These are the activations of a small neural network, seen along a few directions. Each row is one input.
Each table varies a few parts of the input and shows all the possible inputs, shuffled.
A made-up example of a description, with smaller parts first: one of 3 separate values, together with either a single point or one of 9 places around a ring or (one of 5 places around a ring, together with one of 6 places along a line).
Shared parts are said once, and a part with two or three values counts as separate values.
In the rows, 128 means zero.

Other details of the inputs vary at random and push rows far along two fixed directions, the same in every table; ignore that.

Rows:
R1: [165 137 196 226 150  81 150  83  87 106  70 169]
R2: [111 110 101 118 130  84 103 109 138 107 176 183]
R3: [178 126 201 203 153  76 155  80 114  81  71 164]
R4: [153 119  69 111 135 114 128 114 137 133 163 199]
R5: [153 111  66 122 162 112 121 113 122 141 157 183]
R6: [114 113  83 122 171  98 105  97  97 149 155 173]
R7: [117 135 115  49 131 182 123 171 148 137 146  67]
R8: [124 108  69 164 148 129 109 126 116 143 178 169]
R9: [100  98  92 148 157 109  99 104 113 127 179 159]
R10: [ 97 137 108  29 141 156 121 138 134 141 112  61]
R11: [ 98 135 106  53  94 169 115 184 167 138 144  86]
R12: [135 159 187 167 102 177 146 160 135 135  73  57]
R13: [ 93 144 112  17 115 160 134 138 149 132 118  77]
R14: [ 91 123  88  80 103 179 114 174 143 167 143  69]
R15: [ 98 138 107  67 131 188 104 174 125 151 145  74]
R16: [ 74 113 115  65 110 157 108 154 137 146 159  49]
R17: [150 109  89 117 137 119 114 120 148 109 177 196]
R18: [151 113  78 115 136 116 122 117 141 119 168 198]
R19: [126 159 217 142 125 145 144 133 112 120  48  61]
R20: [170 118 173 241 113 106 141 117 123 111 107 156]
R21: [177 138 211 188 121  83 164  83 129  71  91 172]
R22: [130 110  78 142 158 123 106 128 100 137 172 178]
R23: [149 167 191 117 123 131 166 114 122 132  27  66]
R24: [146 166 176 148 113 166 156 150 109 148  54  77]
R25: [113 147 192 143  92 142 155 136 125 138  53  52]
R26: [ 99 136 110  69 131 186 109 180 125 145 156  72]
R27: [ 95 143  83  88 120 187 125 165 133 179 136  70]
R28: [130 109  83 168 145 130  96 127 120 131 197 163]
R29: [161 161 187 128 112 163 166 151 133 121  40  73]
R30: [153 111  94 118 134 119 114 123 147 107 189 192]
R31: [146 175 199 106  98 133 178 118 139 126  33  84]
R32: [147 157 226 123 120 139 165 130 133 101  46  51]
R33: [ 95 127  82  79 103 176 120 171 140 178 136  69]
R34: [ 77 133 122  40 100 148 116 160 156 124 151  73]
R35: [ 70 134  95  65 129 166 123 147 128 174 125  61]
R36: [157 144 184 196 109  70 153  92 123  94  88 171]
R37: [128 105 101  99 147  92 115  94 136 101 171 187]
R38: [152 123 176 225 119  78 158  86 107 127  77 154]
R39: [149 103  85 124 163 117 109 122 129 116 173 179]
R40: [100 100  83 148 159 106 109 102 111 138 169 164]
R41: [132 113  78 133 121 105 116 133 140 124 174 193]
R42: [124 171 191 117  85 124 167 135 141 133  51  81]
R43: [174 121 178 239 112 105 141 122 123 109 120 152]
R44: [104  85  96 144 141  95 100 107 122 128 180 160]
R45: [163 133 209 225 150  83 141  91  92  94  95 164]
R46: [134 118  72 130 122 103 120 129 140 138 169 194]
R47: [136 113  93 136 118 108 104 136 144 114 192 187]
R48: [105  99  97 152 154 108  98 107 112 125 189 158]
Description of these inputs: one of 2 separate values, together with one of 4 places along a line, together with one of 6 places around a ring.
The inputs of R47 and R28 match in every part but the place on the ring of 6. If R46 is changed in the same way as R47 into R28, which row does it become?
> R27
The inputs of R38 and R42 match in every part but the place on the ring of 6. If R14 is changed in the same way as R38 into R42, which row does it become?
> R41
Change only the choice among 2 separate values in R22. List by row number the other rows that result.
> R1
Start at R32 and move only the place on the line of 4, one step at a time. The first step leads to R3. Which rows follow, in order?
> R10, R23
Start at R11 and move only the place on the ring of 6, one step at a time. The first step leads to R17. Which rows follow, in order?
> R39, R15, R12, R20
Change only the choice among 2 separate values in R40. List by row number the other rows that result.
> R8
Change only the place on the line of 4 in R37. List by row number the other rows that result.
> R13, R21, R31
